These are the activations of a small network on made-up records, seen along a few directions, one row for each record.
Records have a field called B. Each example row is followed by its value.
Records without B are marked none.
Other fields move the rows too, some of them a lot.
Strong random noise was added to every row along 5 fixed directions; ignore it. To show where, here is one row again and again, with new noise each time:
[-207   65  236 -213 -143  121  -84 -570 -185 -189  306  -61 -143   63
  207  -94  -53 -298   12 -421   72  163  -59  455 -558]
[ 163  322 -432 -224  -75  123  151  456   10   26 -146 -150  103 -193
  -45   52  -43  -83  406  244    7    9  278 -118  382]
[-266 -188 -181  -17  169  -60  176  -49  129 -239  114 -279  -18  156
 -278   65 -139   44  624 -209  -31 -240  103  -60  -30]
[ 440  343  402  140 -254  512 -205  -45 -401 -289 -323 -169 -286 -535
  363   99  212  -34   29  300 -158  105  125  210 -279]
[-125  -92 -397 -329   68   13  135  196  140  133  -65  -15  216  190
  -96  -24  148   69  336 -206   51   31   64  -17  346]
[  60  425   -7 -379 -269  193  -11 -146 -164  -70  169  -76  -37  -90
  329 -134    4 -353   77 -184   93  302   94  367 -179]
[ 201  -19  -15  274  -46  316 -207  102 -399   57 -421  116 -139 -619
 -183  367 -119   -1 -251  710 -115 -217  163 -141 -141]

[-477  -89 -217  119  148 -169    0 -230  -65  -95  370   53  -71  234
 -366   31 -573 -338  -97  153  152 -212  -34 -122 -293] => b9
[ 514  470  143  222 -288  562 -217  192 -272   -3 -275   21 -442 -432
  352   51  313   93 -166  621 -179  251  111  -58  105] => b12
[ -52  175  410  331  -80   39 -313 -367  -94  104  133   91   36  -89
  190   24   22  130 -360  179    6   71 -160 -145 -314] => b5
[-181  228   49  129 -140 -142 -202 -347 -105  293  301  313  200 -132
   56   34 -292 -146 -570  210  151  143 -137 -150 -302] => b5
[ 153 -209   68 -232   -7   -2  112 -131   -8 -192  222  -67   91  127
   66 -294  312   10  361 -522  -45  119 -197  105  114] => b8
[ 392  262  138  101 -222  358 -211  -24  -56 -307  -53 -125 -209  -67
  379  -67   62  -54   13  -52  -30  282   95  109   -1] => b3
[  72  331  381  451 -195   60  -86 -233  242  449   28 -124   53  204
  585  -78  600  489 -456 -301  -74  422 -319  -65 -218] => b2
[  -8 -178  112   77  105    1   85 -120  -23  -96   80  -80  105  176
 -106 -117   78  109  297 -188  -58 -154 -272 -140 -131] => b11
[ 261   15  136  203  104  -34   66  122  440 -148  -68 -354  -69  378
  165  -20  505  469  383 -410 -100  189  -97 -240  103] => b13
[ 454  633  420 -159 -480  256  -14 -139   27 -312  100 -263 -280 -310
  725 -131  -19 -265  -73   37  -51  250  142  244 -274] => b10
[ 102 -257   62 -195 -135  113   35   87  -40   52   90  216   24  110
   98 -129  195   97  -88 -176   47   65 -100  295   70] => b14
[-156 -110  -33   11   -9   98 -102  -73 -152   55  169  172   31   -8
 -235  110 -225  -85  -81  211   55  -71 -262  -90  -90] => b11
[-117  114 -386 -284  106 -345  244  210  364  -89  491  -39   19  409
  -27  -79  -52 -169  463 -300   92   68   85   40  128] => b13
[  46  -37  304  223  -85  128 -174 -246  -56   20  -42   81 -235  -81
   62  163 -183  -14 -114  167 -105 -142 -241   22 -250] => b10
[-236  316  121   92 -112 -124  -51 -446   -4  297  359   56   31  176
  287 -209 -118 -420 -588  -24  351  350 -127  207 -418] => b2
[ 410   65  331  282 -152  201 -100 -158 -386 -270  -45 -125 -192 -485
   -7    2  -35  -51  -46  174  -96   48 -106 -164 -316] => b8
[  83 -493  238  557  308  190 -250    1 -226   57 -466  109 -239 -483
 -382  479 -142  337 -232  616 -216 -505  -40 -265  -24] => none
[  45   -7   15  186  -62  199  -81    5   83 -105 -203  -27  100  163
  285 -170  265  274  -77 -234   12  155 -238   88  132] => b4
[ -98  274  184  255  107 -288  253  -68  218 -327  395 -477 -215  120
   97  -48 -109 -131  514 -181 -106   23  -26 -131 -474] => b16
[  42 -112 -225  290  120 -104 -163  239   17  297 -213  151  239 -268
 -212  235   38  316 -192  466 -173 -201   27 -672  363] => b5
[  56    6 -459 -392  -59 -177  138  288   50  110  153   57  146   55
 -162 -200 -183 -366  253   14  143  -14   32   54  448] => b14
[   9   67 -281   21   86 -113    6 -102  -72 -186  359  -66 -168   38
 -235    7 -141 -214  126  121   32 -130  337 -248  124] => b12
[ -51  509  274  274 -360 -111  163 -158  292 -257  454 -645 -346  126
  197 -149 -243    8  355 -135 -101  -16  121   36 -276] => b1
[  58  121 -164  344  -41  114   69  237   99 -187 -214 -106   88  -34
  113  -88  -11  210   76    9   23  -50 -114  -92  145] => b4
[ -65  -73   -4 -113 -119  -41  306 -108  116   11  301 -155  -52  212
  -84 -152  -54   11  188 -210  171   36  -41  -59  -13] => b8
[ -26 -151 -125  472  214   69  -31  177 -165  -10 -243  285 -135 -287
 -185  205   15   82 -205  584  -97 -310   78 -340   31] => b16
[ 104   23  370  -16 -116   55  -34 -296  -56 -429  117 -305 -237  -86
  273   53 -239 -136   85   75 -182  -52  -32  100 -500] => b6
[-109  397  -21  290  -77 -173  174  -39  164 -189  267 -389 -139   27
 -110  153 -349 -150  355  -49 -182 -102   66 -214 -168] => none
[-269 -146 -500 -277   55 -434  334  206  368   34  269  -11  142   45
 -270   69 -601 -228  218  172   74 -236  183 -265  173] => b10
[  90   23  165  250 -116   23 -109 -338   39  130  267   49  -76  168
  181   80  -53   87 -278 -295   46   31 -142  154 -474] => b3
[  -9 -663  -93 -156  206  113 -231  181  221  272 -424  321  357  520
  -42  107  535  675  -12 -142 -126    7 -416 -173  627] => b6
[ 276 -352  173   21  178  210 -134  235 -154   63 -396  103  -65 -371
  -81  127  175  121  -11  276 -112 -116   -4   31  336] => none
[ 299 -394  -70  339  169   48 -135   31   19 -339 -142 -223 -108  -10
 -227  121 -124   65  198   36  -21 -149  197 -204  126] => b3
[ 149  371  -73  -25 -262 -187  112  100  120 -271   79 -292 -144  -16
  197 -235  -86  -95  474  -68  -15   -6  124   25  194] => b1
[  38  180  -50   60   60  -20   78   80 -123 -155  126 -277 -168  -43
  -70 -114 -266 -459  193  457   19  -63   78   55 -107] => b9
[ 215  -13 -222   95   85  -30  -18  420   69   73 -175   98  335 -205
 -120   47   44  113  129  316  -81 -261   78 -401  456] => b15
[-130  143   -2  164   71   60   12  -90  208  198   20   61  149  340
  383 -152  425  221 -206 -299   75  123 -131 -103  149] => b2
[-283    5 -328  -54   46  -11  -24   22 -130  125  200  209  -31   24
 -167   20 -332 -369 -193  395   60  -10  -65    4  -61] => b9
[-193  211 -349 -191  -87   -8   76   85  -82  166  291  101   60  -74
 -213   48 -402 -346   18  252   59  -53 -179 -151   19] => b11
[-246 -457   69  151  226 -235 -115 -169  -23  -75  173  381 -148  216
 -281  206  -97  -45 -272 -137  145 -124 -175   46 -435] => b13
[ 144  206 -110  309 -141   59   48  157  105  579  -68  165  263  102
  242  -77  286  517 -518   47   78   67 -168   38   96] => b4
[ 153  114  189 -145  -87   83  275   95  333  158  -26 -146  256  413
  543 -204  617  357  162 -412   89  189 -111   -4  356] => b15
[ 341  376  -61  370 -161  -63  -85  423 -101  281 -227   96  -55 -658
   65  213 -237 -165 -515  824 -106   84  137 -205 -140] => b7
[  77 -633  241 -489  114  144  -58  -24  153   41 -334  330  274  635
  438  -77  842  532 -114 -470  -12   61 -327  207  343] => b6
[ 105 -441   16  265   21 -152 -168   58  -56   97 -479  141  -27  -36
 -111   58  301  419 -166   57 -105 -257  -83 -321  313] => b1
[ 212  142  -42  -52  -28   48  -48  -53 -115 -251  185  -47 -139   94
   25 -118  209  -69   84  -16  110  178  250 -108  215] => b12
[-110  227 -224  105  -24 -235   97  -17  -48  -21  419   79  207 -305
 -196   27 -667 -445   14  383   63 -199   79 -140 -187] => b15
[  27  -63   13 -180  -44  -62  139  156 -215 -352  225  116 -189 -106
 -161   24 -357 -416   67   97  123 -282  103  148 -201] => b14
[-201  102  120  156  132 -137  113 -312    4  -82  269 -201 -197  281
  -29 -146 -102 -266  124  -12  120 -184    0   -5 -381] => b16

Which value of B does each new row have?
[ 238  168  534  188 -132  346 -122  -41  -70 -386 -146 -294 -285 -197
  168 -116  239  168   93   20 -287  -62   19  176 -218] => none
[-305  -54  -68  183 -108 -227 -101 -218  -78   14   89  276 -154 -103
 -157   56 -432 -194 -400   73  208 -125 -105  -19 -187] => b1
[ 169  126 -356 -170  -91  -56   54   20  132 -112  230 -146   65  179
   77 -161 -298 -323  162 -193  190  276  149   75  122] => b3
[ 277 -104  -99 -446  -16   77  141  406  117 -183 -154   66  167  139
  286   16  281  148  276  176  -56   -1   76   55  489] => b6
[  13   61 -361 -145  -46  -87  105   95 -191  357  -17  332  308  -96
  -62  169 -186 -291 -327  261   77  121  114  112  220] => none
[  38  -56  208  321   64   24  -83   46 -117 -325    7 -124 -201 -293
 -301  135 -119   47    7  305 -224 -283  114    2 -238] => none
[  53   34  228 -154  -50  130  -22  -90   28   88   65  -97   60  245
  199 -292  352    3  176 -235  -42  138 -337  103  -64] => b11
[   9   42 -432  -74   28 -155   87  127  103  101  149 -130  235  151
   30 -226 -113 -109  107    3   89   28    6   96  276] => b4
[-171 -153 -435   45  104 -192  -27   22 -147  147   79  112  128  -32
 -381   63 -456 -311 -332  362  156  -82   19 -272  -29] => b9
[  -2  142  391  602  113 -121  -32 -212  -86 -119   55 -219 -326 -166
  -15  223 -170  -36 -127  230 -120 -196  -88 -294 -765] => b16
[ -21 -273  301    7 -209  214 -139 -556 -279  336  114  309 -161 -105
  102   -2  100  -71 -759   -9   65   82 -255  173 -468] => b8
[ 107 -274  508   65   28  163  -70 -236  -62 -622  -12 -178 -270   57
  210  177   19  142  257  107 -202 -311  -33  117 -347] => b6
[-247  -45   49   71 -180 -248  -16 -158  143   40  248  -42 -135  -26
   13  -39 -238  -26 -299    3  -29   24    3   51 -264] => b1
[-363 -366  -21 -181  156  -96  -47 -350 -118  279  132  419   63  270
 -107  -82 -238 -103 -263 -281   83  -33  -22  110 -230] => none
[ 514   89  750  681  -17  331 -135 -146   26 -534 -157 -388 -507   11
  440  100  544  543  398 -206 -241  -68  -52  101 -453] => b13
[   0  -16 -159  298  168  -48   12  392  131  103 -221  150  185 -172
  -53  166  186  367   92  332 -131 -207  -29 -512  517] => b5
[-548  290 -716  106   80 -676  197  113  302  739  549  197  406   87
 -426  150 -824 -325 -566  288  324   89   33 -533 -165] => b2
